A small network was shown many inputs. Here are its activations along a few directions, one row for each input.
In each table, some parts of the input vary, and every possible input appears once, in random order.
Descriptions start from the smaller parts, as in this example, which fits no table here: one of 5 places around a ring, together with either a single point or one of 11 places around a ring or (one of 3 separate values, together with one of 4 places along a line).
Shared parts are said once, and a part with two or three values counts as separate values.
In the rows, 128 means zero.

Other details of the inputs shift rows strongly along two fixed directions, in all tables alike. That doesn't count.
These rows show it; all are for the same input, with only those details redrawn:
[146 120 111 128 139 135 133 171 137 156 156 137 120 141 123]
[111  99 141 109 106 116 101  96 134 123  92 169  61 122 121]
[111 100 140 109 105 114 102  97 134 122  92 170  61 122 121]
[137 137 124 231 156 132 206 145 144 140 102  81 182 143 158]
[146 120 112 129 138 135 134 172 136 156 156 138 120 141 123]
[111  99 140 109 106 115 101  96 134 122  92 170  61 121 121]

Table:
r1: [149 151 116 123 125 151 110 154 114 137 174 103 126 101 116]
r2: [133 132 114 124 116 152 129 167 119 148 173 114 118 107 129]
r3: [121  78 110  92 154  98 130 137 119 154 198  81 148 129  81]
r4: [ 83 117 161 214 110 131 181  74 134 100  50  96 121  86 155]
r5: [121 122 105 103 147 122 133 181 138 143 146 145 148 131 132]
r6: [102 136 139  83 118 108  73  82 121 103  89 162 104 113 119]
r7: [142 157  98 100 144 134  91 151 123 130 162 124 174 139 110]
r8: [145 139 132  81 129 130 142 150 121 130 168 139 158 146 132]
r9: [125 134 106 103 141 126 124 170 127 144 149 139 153 135 138]
r10: [133 125 116  79 143 131 163 173 142 129 170 146 143 146 128]
r11: [ 99 122 150  83 101 107  77  91 120 115  87 166 106 117 130]
r12: [107 148 158 213 112 143 140  43 117  81  55  66 147  92 137]
r13: [147 121 109 125 139 135 132 177 136 158 161 140 120 142 120]
r14: [127 131 147 108 112 119  69  77 118 108  99 151  73 123 114]
r15: [151 151 120  79 147 133 135 147 125 121 179 136 159 142 122]
r16: [125 151 136 184 157 134 227 130 137 114 110  82 210 149 170]
r17: [110 119 156 106  76 129  84  90 111 114 111 138  73  89 125]
r18: [142 148 125 229 150 135 196 137 132 138 104  73 186 147 164]
r19: [151 151 114  84 144 139 123 132 127 111 179 129 171 147 114]
r20: [114 135 171 214 113 115 149  59 126 106  43  97 141 130 160]
r21: [166 150 107 131 140 145  91 144 115 131 167 112 145 148 104]
- Describe the family of inputs behind these rows. => either a single point or (one of 4 places along a line, together with one of 5 places along a line)
- Which other rows does r19 become when the place on the line of 4 takes its other values? List them by row number. => r7, r12, r21

Table:
r22: [130 148 141 149 174 123 205 117 134 107 120  89 208 156 152]
r23: [163 112 109 147 148 129 161 207 129 184 220  92 131 132 122]
r24: [121 121 142 110 138 118 151  80 132  98 116 125 150 134 127]
r25: [144 124  88 124 145 138 131 200 119 168 198 103 199 156 117]
r26: [136 171 144 139 143 128 157  97 127  87 101 126 162 148 155]
r27: [149 145  99  96 167 117 148 212 126 170 190 121 201 167 139]
r28: [145 130 119  71 101 133  37 149 112 144 162 157 100 127 106]
r29: [131 129  95  96 173 114 150 190 144 151 160 140 149 145 125]
r30: [140 152 108 215 156 145 157 148 137 131 108  78 167 124 138]
r31: [123 156 145 128 123 110 111 117 125 116  84 152 147 143 159]
r32: [140 116 143 163 102 142 127 120 128 129 103 131  82 124 135]
r33: [ 94 166 145 149  94 166 168 135 120 103 107 110 150  67 172]
r34: [ 94  87 164 154 107 103 169  65 149 114  51 146  88 127 150]
r35: [162 160  88 135 136 161 110 201 123 171 188 112 190 158 128]
r36: [136 143 154 170 130 129 177 136 140 129  83 147 122 148 162]
r37: [119 126 110 190 169 116 191 143 149 131 106 101 185 132 140]
r38: [111  98 137  95 109 107  81 117 115 131 131 131 118 121 104]
r39: [140 157 111 203 162 136 169 149 150 128  99 110 177 133 150]
r40: [165 159 117 123 135 137  85 175 105 168 177 104 147 127 122]
r41: [ 94 124 133 179 111 133 115  65 138  91  38 139 100 112 134]
r42: [ 81  94 141 164 124 102 129  61 134  96  50 114 100  99 118]
r43: [ 89 103 155 137 109 120 140  24 127  72  68 116 128 124 123]
r44: [108 140 152 155  96 138 123  28 126  67  61 126 120 125 132]
r45: [ 89 141 137 159 121 152 220 154 128 117 131  70 194  73 174]
r46: [147 153 137  92 111 134  82  87 109 108 148 127  90 111 103]
r47: [173 137 117 141 131 149 122 186 119 177 188 118  97 126 127]
r48: [144 143 133  90 103 139  83  94 114  98 142 138  98 122 101]
r49: [112 117  99 198 159 133 182 140 142 130 110  85 180 133 129]
r50: [130  96 130  54 123 109 131 163 138 153 154 187  73 147 124]
r51: [125 108 128  64 117 104  63 139  99 155 177 136 100 116  95]
r52: [119 114 147 121 129 122 134  80 123  97 128  98 138 123 108]
r53: [138 115 136  47 127 120  84 113 110 128 194 130  95 113  81]
r54: [101 101 137  58 103  96  75  95 124 126 112 177  99 127 115]
r55: [154 148 121  49 119 140  79 122 128 113 168 174 104 140 111]
r56: [154 116 127  80 105 142  98 161 134 151 153 196  64 141 119]
r57: [122 122 129  91 117 124  46 103 118 125 115 161  39  90 102]
r58: [124 103 122 205 133 136 206 143 146 145 123  89 160 147 149]
r59: [110  68 141  81  88 112  93 105 129 134 129 162  32 119 107]
r60: [150 128  86 136 175 127 139 202 126 175 208  87 152 120 101]
r61: [141 141 120  65 110 128  57 149 123 142 151 183 114 139 121]
r62: [131 122 135 194 111 157 159 124 134 131  95 127 118 141 146]
r63: [ 95 144 154 161 140 109 133  81 144  86  30 159 108 120 151]
- Describe the family of inputs behind these rows. => one of 2 separate values, together with either a single point or (one of 4 places along a line, together with one of 5 places along a line)
- Changing only the choice among 2 separate values turns r56 into r34. The same change can be made to r36. Which row results? => r50
- Changing only the choice among 2 separate values turns r60 into r57. The same change can be made to r24. Which row results? => r55
- Start at r57 and move only the place on the line of 5, one step at a time. The first step leads to r30. Which rows follow, in order? => r41, r39, r63
